Here are a small network's activations along a few directions, averaged over the inputs that share one value of a field.
Related values have similar rows: they may be neighbours, one step apart, or belong to one group.
In the rows, 500 means zero.
Random noise pushes rows far along 3 fixed directions. That doesn't count. These rows show it; they differ only by the noise:
[454 559 602 561 466 541 468 518 320 560 341 660 687 540 436]
[486 461 495 522 688 541 384 447 483 410 396 587 512 466 569]
[517 444 541 605 640 542 340 410 421 484 305 640 579 529 548]
[380 392 502 499 235 535 592 604 505 346 628 268 532 543 233]
[384 422 450 424 428 535 568 588 568 287 650 308 452 455 361]


Leza, 12 values:
u10: [710 267 473 479 605 444 322 432 597 414 532 277 387 532 593]
u9: [620 271 338 437 830 447 312 318 688 426 422 475 450 454 721]
u2: [633 343 501 559 515 428 396 457 670 531 542 435 402 519 620]
u12: [590 727 540 462 442 498 528 524 356 615 484 622 617 568 555]
u3: [580 503 537 569 302 436 594 480 509 628 557 406 418 554 285]
u5: [502 516 414 687 853 448 307 263 583 506 338 688 302 468 684]
u4: [486 445 396 529 571 585 454 404 581 348 487 503 342 502 625]
u11: [483 450 465 426 704 487 465 481 632 446 588 526 358 385 594]
u8: [598 262 414 457 468 449 446 415 646 444 526 186 456 542 458]
u1: [611 475 484 352 574 525 599 582 515 535 435 503 555 492 606]
u7: [500 586 528 750 661 558 334 300 393 683 288 806 490 602 633]
u6: [457 688 593 683 572 513 438 491 438 617 427 760 510 440 692]
Leza is arranged as 3 separate groups.
- Which other values are in the same group as u4? Give them in the order they are listed. => u5, u7, u6
- Which other values are in the same group as u2? Give them in the order they are listed. => u12, u3, u11

Dovo, 12 values:
g4: [401 663 502 397 425 528 655 621 438 530 607 515 564 413 475]
g2: [424 674 584 581 505 509 478 517 319 607 461 795 542 533 540]
g5: [253 812 520 376 519 574 685 656 396 412 723 598 405 237 529]
g9: [519 455 409 762 447 541 327 258 543 468 412 495 416 684 587]
g3: [482 208 517 666  69 442 526 473 608 491 528 220 552 658 163]
g6: [729 242 499 545 573 417 295 367 602 484 300 424 510 621 604]
g11: [552 536 552 341 636 501 550 566 443 495 471 520 552 408 479]
g1: [615 458 473 341 503 448 457 428 518 551 365 470 614 549 571]
g10: [419 676 532 382 588 539 655 662 447 539 660 603 447 322 550]
g12: [399 569 305 371 758 557 541 511 704 255 734 415 233 346 640]
g7: [590 532 638 490 457 392 542 605 383 702 372 670 683 555 382]
g8: [467 306 444 540 318 548 558 557 619 389 637 117 470 582 323]
Dovo is arranged as 3 separate groups.
- Which other values are in the same group as g2? Give them in the order they are listed. => g5, g9, g12
- Which other values are in the same group as g7? Give them in the order they are listed. => g6, g11, g1
